A small network was shown many inputs. Here are its activations along a few directions, one row for each input.
In each table, some parts of the input vary, and every possible input appears once, in random order.
Descriptions start from the smaller parts, as in this example, which fits no table here: ring(8) and (point or (values(2) and line(4)) or line(9)).
Shared parts are said once, and a part with two or three values counts as separate values.
In the rows, zero is written as 128.

Other details of the inputs vary at random and push rows far along three fixed directions, the same in every table; ignore that.

Table:
x1: [134 144  99  95 182 157  87 117  62 109 124 168]
x2: [114 132 146 126 107 105 132 113 150 136 122 115]
x3: [133 137 123 123 133 107 131 145 142 115 152 123]
x4: [163 158 109 127 137 148 118 137  83 159 151 152]
x5: [145 171 105  97 176 159  86 116  59 127 133 164]
x6: [137 134 113 152 129  70 127 143 140  84 210 153]
x7: [139 124 105 143 115 158 134 122  90 153 123 140]
x8: [140 177  79 115 147 168 115 125  61 124 135 184]
x9: [ 97  63 145 125 138 104 132 140 178 103 105  90]
x10: [116 102 157  98 165 156 106 127 142 145  65  75]
x11: [115  87 151 131 143 114 122 112 150 116 104 109]
x12: [110 126 126 129  98 133 147 120 142 134 102 123]
x13: [119 132 111 147  93  87 164 158 170 107 175 130]
x14: [101 165 127 126  59 119 143 105 139 132 136 145]
x15: [134 114 163 120 147 142 126 128 147 148  85  89]
x16: [130  65 148 157 122  60 133 137 163 117 172 103]
x17: [158  88 110 111 243 143  89 169  97  75 138 136]
x18: [104 136 161  99 115 154 111  97 129 161  70  99]
x19: [127 141 147 149  97 134 132 104 134 139 118 136]
x20: [126 114 155 116 144 171 134 124 136 157  56  95]
x21: [123 144 133 144  88 150 154 113 129 151 103 137]
x22: [131 124 136 140 122 133 151 138 148 137 115 118]
x23: [118 174 109 127  76 118 138 110 118 128 150 163]
x24: [139 125 115 141 111 133 119 114  98 147 152 151]
x25: [140 163 153 145  96 147 145 116 139 161 114 128]
x26: [124 117  89 132 146  73 133 177 153  62 207 141]
x27: [130  65 142  99 214 112 100 155 147  90 119  82]
x28: [130 132 138 150 108 145 144 120 136 138 108 131]
x29: [148 128 113 154 104 128 151 148 120 146 155 131]
x30: [113 161 135 125  83 111 135 110 139 139 143 129]
Each input here is: ring(5) and (point or line(5)).
- The inputs of x10 and x26 match in every part but the ring(5) part. If x4 is changed in the same way as x10 into x26, which row does it become? => x29
- Which other rows agree with x6 in the ring(5) part? List them by row number. => x2, x5, x16, x18, x30
- Which other rows agree with x24 in the ring(5) part? List them by row number. => x1, x11, x14, x19, x23

Table:
x31: [115 131 138 114 129 130 118 113 128 133 113 121]
x32: [141 181 101 147  84 144 146 127 100 149 154 171]
x33: [117 121 121 111 146 126 110 121 118 111 126 130]
x34: [121 109 124 120 157  94 112 139 139  89 159 128]
x35: [159 180  98 104 165 206 103 134  50 160 104 158]
x36: [148 130 127 101 183 201  92 114  61 163  73 133]
x37: [129 184 132 162  25 145 172 105 131 188 124 146]
x38: [145 146 100 156 110  96 149 153 132 104 196 158]
x39: [155 152  99 128 154 139 113 137  81 123 162 162]
x40: [100  86 179 122 121 124 139 112 182 140  65  73]
x41: [106 117 174 113 118 153 127  99 149 160  52  87]
x42: [123 161 149 170  22 128 184 112 167 178 120 124]
x43: [114  97 133 127 132  79 139 150 178  94 149 104]
x44: [128  70 162 143 145 114 135 135 167 129 102  83]
x45: [123 149  96 133 113  86 136 145 138  83 194 161]
x46: [112  83 140 108 172 129 108 125 137 105  95 105]
x47: [118  94 115 123 159  76 113 145 146  72 175 126]
x48: [148 113 117 123 169 135 109 137 100 123 141 134]
- The inputs of x40 and x38 match in every part but one. If x31 is changed in the same way as x40 into x38, which row does it become? => x48
- What is each input in this table made of? => values(2) and (point or ring(8))

Table:
x49: [124 142 144  97 142 152 117 110 110 150  89 126]
x50: [118 168 131 115 104 167 135 114 124 148 100 132]
x51: [129 110 156 143 108 126 143 114 150 161  98  95]
x52: [134 120 137 116 155 189 106 112  89 167  72 117]
x53: [146 172 104 146 106 142 135 123  93 133 155 171]
x54: [116 123 149 117 134 128 126 127 148 126 104 101]
x55: [107 108 131 129  91  96 153 129 164 119 124 103]
x56: [142 162 112 149 101 126 147 125 110 137 148 161]
x57: [143 122 138 118 161 169 102 116  91 153 103 120]
x58: [113 143 133 112 125 158 124 123 127 141  99 119]
x59: [147 191 100 158  68 107 163 148 131 125 184 171]
x60: [113  73 152 117 159 103 129 125 165 102 107 100]
x61: [122 114 149 150  89 133 144 119 143 153 124 111]
x62: [110 133 134 122 102 116 140 121 143 138 126 129]
x63: [126 118 159 154  80 117 153 114 163 161 116  97]
x64: [144 103 105 132 176 109 123 169 127  78 167 139]
x65: [110 122 142 124 118 117 134 131 162 124 126 103]
x66: [148 205  90 144  79 140 145 137 108 149 179 173]
x67: [142 103 101 128 180 118 115 170 125  90 165 138]
x68: [150 145 103 126 165 159 104 130  69 118 149 166]
x69: [120 136 144 118 131 139 130 123 142 129  97 111]
x70: [117 128 142  93 156 193  92  97  89 162  47 116]
x71: [103  75 148 136 119  81 137 130 180 111 124  92]
x72: [117  58 147 120 185  69 112 143 166  84 134  93]
x73: [108 134 152 143  74 118 148 104 163 138 108 118]
x74: [102  88 147 145  98  76 137 131 181 104 151 107]
x75: [139  93 106 133 166  91 125 160 130  93 181 141]
x76: [143 174  86 146  69 116 161 141 113 129 177 164]
x77: [112 132 145 131 108 131 137 103 140 142  89 116]
x78: [146 145  99 140 134 111 139 142 109 110 180 167]
x79: [144 144 140 112 139 172 122 112  97 174  88 124]
x80: [110 129 158 133  86 117 131 105 160 147 110 105]
x81: [142 159  96 143 104 130 134 131 101 139 161 161]
x82: [138 139 107  96 185 140  83 128  81 106 133 148]
x83: [149  94 106 130 194  91 112 174 133  74 178 126]
x84: [132 104 115  93 218 160  69 124  80  92 116 144]
- What is each input in this table made of? => values(2) and (point or ring(5) or (values(3) and line(4)))
- The inputs of x62 and x75 match in every part but the values(2) part. If x54 is changed in the same way as x62 into x75, which row does it become? => x83
- Which other rows does x81 become when the values(3) part takes its other values? List them by row number. => x51, x56
